Each row below holds a small network's activations on one input, seen along a few directions.
Each table varies a few parts of the input and shows all the possible inputs, shuffled.
A made-up example of a description, with smaller parts first: one of 5 places around a ring, together with either a single point or one of 11 places along a line or (one of 3 separate values, together with one of 6 places along a line).
Shared parts are said once, and a part with two or three values counts as separate values.
In the rows, zero is written as 128.

Other details of the inputs shift rows strongly along two fixed directions, in all tables alike. That doesn't count.
These rows show it; all are for the same input, with only those details redrawn:
[103 137 104  45 139 154 145 120 160 131  73]
[139 103 139 176 126 132 132 114 127 129 186]
[ 87 114 146 156 140 106 125  84 115 159 147]
[117 111 137 152 132 126 131 105 127 139 158]
[ 83 132 120  75 143 131 137 100 142 148  86]

Table:
R1: [156 151  68  64 153 190 140 143 131  99  73]
R2: [158 159  75  61 158 178 128 160 140 100  72]
R3: [160 111 129 186 131 103 114 146 114 116 168]
R4: [ 94 139 153  36 102 155 151 144 131 130  80]
R5: [244 123  98 172 130 193 123 210 148  68 183]
R6: [ 93 169 122 142 153  77  92 118  97 143  80]
R7: [138  95 165 176 122 120 127 157  96  95 168]
R8: [119 124 138 156 122 103 127 126 129 141 152]
R9: [ 85 152 148 114 106  85 115  97 119 167 108]
R10: [ 83 114 117 124 157 114 126  74  97 150  98]
R11: [211 153 112 180 116 125 115 187 132  81 147]
R12: [105 151 121  95 132  78 114 131 135 128  50]
R13: [225 120 128 161 113 190 138 224 120  43 183]
R14: [137  97 130 177 121 145 144  97 119 128 185]
R15: [ 80 131 131  81 141 127 130 118 153 155  80]
R16: [205 125  68  46 132 201 150 186 178  64  97]
R17: [113 126 150 187 112  77 114 113 121 138 162]
R18: [115 130 134  39 111 168 159 173 155  92  81]
R19: [106 146 166 157  96  73 117 102 116 167 132]
R20: [ 98 134 156 147 113  92 120  99 105 176 148]
R21: [112 144 115  38 122 161 143 112 147 148  84]
R22: [186 100 120 161 131 150 122 168 145  98 163]
R23: [101 170 104  97 164 109 107 135 109 143  61]
R24: [ 94 116 146 146 118 128 135  61  96 174 153]
R25: [ 93 120 165 149 121 110 117  95 115 181 147]
R26: [192 121 113 164 112 120 116 170 140  80 157]
R27: [150 128 149 189  98  88 125 137 138 121 163]
R28: [114 130 110  72 135 152 143 121 154 129  98]
- Changing only one part turns R22 into R15. The same change can be made to R10. Which row results? => R14
- Describe the family of inputs behind these rows. => one of 4 places along a line, together with either a single point or one of 6 places along a line
- Start at R6 and move only the place on the line of 4, one step at a time. The first step leads to R26. Which rows follow, in order? => R17, R9
- Start at R19 and move only the place on the line of 6, one step at a time. The first step leads to R9. Which rows follow, in order? => R20, R25, R21, R24

Table:
R29: [ 34 163 153  95 131  51 120  74 105 161  51]
R30: [125 139  95  61 109 155 146  94 164 125  83]
R31: [121  92 132 102 138 167 150 103 103 113 129]
R32: [119  73 166 196 115 133 151 134 122 114 215]
R33: [181 102 169 186  78  97 121 205 132  82 185]
R34: [187 111 124 202  90 109 139  97 142 134 200]
R35: [ 99 165 155  58 105 120 134 145 154 140  89]
R36: [130 113 119 241 168  95  87  81 110 153 178]
R37: [ 79 165 118 128 180  66  91 118 117 140  59]
R38: [157 114  95  58  94 172 152 141 204 105 126]
R39: [189 165 107 114 112 139 112 210 110  81  98]
R40: [187  66 119  85 115 210 164 177 161  69 175]
R41: [197 121 159 198  76 112 126 185 106  74 168]
R42: [ 48 105 158 251 205  72  94  72  55 165 154]
R43: [181  78 115 201 182 168 114 145  96  93 191]
R44: [ 82 167 126 110 172  70  84 154 101 132  17]
R45: [ 37 132 134  84 126  52 127  54 153 207  74]
R46: [139 122 109  73 121 192 173 147 146  80 104]
R47: [209 121  88 216 145 116 110 134 154 124 180]
R48: [ 99 150 154 228 143  51  89  95  60 155 173]
R49: [147 145  82  79 152 196 150 160 124  92 105]
R50: [ 89 114 150  44 134 187 151 116 124 153 102]
R51: [149 144  89 143 133 145 114  99 123 140 147]
R52: [154 148 119  68  92 154 149 128 187 159 120]
R53: [ 76 135 150  60 125 176 160 131 140 148  97]
R54: [155 135 120  60  93 132 149 187 191  79 113]
R55: [ 67 168 101 117 156  66 105  51 105 211  76]
R56: [117  95 142 209 169 131 110  86  40 149 196]
R57: [183 144 165 115  77 144 130 216 143  96 134]
R58: [100 146 130  56 106 161 138 101 167 167 103]
- Changing only one part turns R57 into R58. The same change can be made to R33. Which row results? => R38
- Describe the family of inputs behind these rows. => one of 5 places along a line, together with one of 6 places along a line
- Change only the place on the line of 6 in R37. List by row number the other rows that result. => R36, R42, R43, R44, R47

Table:
R59: [ 64 153 116 189 185  48  82  59  58 173  87]
R60: [202 102 124 178  96 178 158 144 134  92 227]
R61: [ 40 128 166 147 131  67 112  51  73 190 122]
R62: [ 44 141 173 161 123  41 106  75  75 185 106]
R63: [129 128  96  10 131 172 147 159 184 106  66]
R64: [185  68 126 181 124 192 152 142 159  97 228]
R65: [115 117 115 227 191  71  83 103  94 141 144]
R66: [ 69  87 160 191 141 114 134  50  95 164 179]
R67: [127 134  86  16 124 209 170 125 168 112  77]
R68: [158 162  45  48 171 153 124 158 154  81  27]
R69: [207  87 140 179  92 142 138 161 134  83 197]
R70: [194  90 127 179 104 172 159 143 141  85 223]
R71: [149 171  99  21 106 159 138 175 171 122  57]
R72: [ 49 140 129  74 150 146 134  59 125 195  88]
R73: [200  80 141 181 107 143 131 170 149  95 199]
R74: [ 99 148 176 209 104  52 107 116  94 144 152]
R75: [195 112 145 199 158 188 116 218  56  54 185]
R76: [136 153  99  22 108 144 148 175 171  92  46]
R77: [129 162 110  38 123 132 134 192 193  95  45]
R78: [151 144 100  14 105 165 150 157 161 105  51]
R79: [ 49 138 141  81 145  74 116 117 135 163  53]
R80: [133 158  90  10 124 198 159 137 174 133  75]
R81: [ 51 171 179 170 126  42  92  92  95 195 109]
R82: [ 44 139 167 144 139  76 102  54  83 213 127]
R83: [206 127 144 198  84 121 132 192 149  65 193]
R84: [ 94 101 166 185 123  87 118  81  91 150 176]
R85: [223 108 139 177  89 160 129 165 137 112 209]
R86: [233 141  81 211 146 152 102 162 121  98 187]
R87: [ 36 122 132  73 163 114 138  81 137 172  77]
- Describe the family of inputs behind these rows. => either a single point or (one of 4 places along a line, together with either a single point or one of 6 places along a line)
- Start at R74 and move only the place on the line of 6, one step at a time. The first step leads to R62. Which rows follow, in order? => R78, R61, R60, R67
- Change only the place on the line of 4 in R77. List by row number the other rows that result. => R74, R81, R83
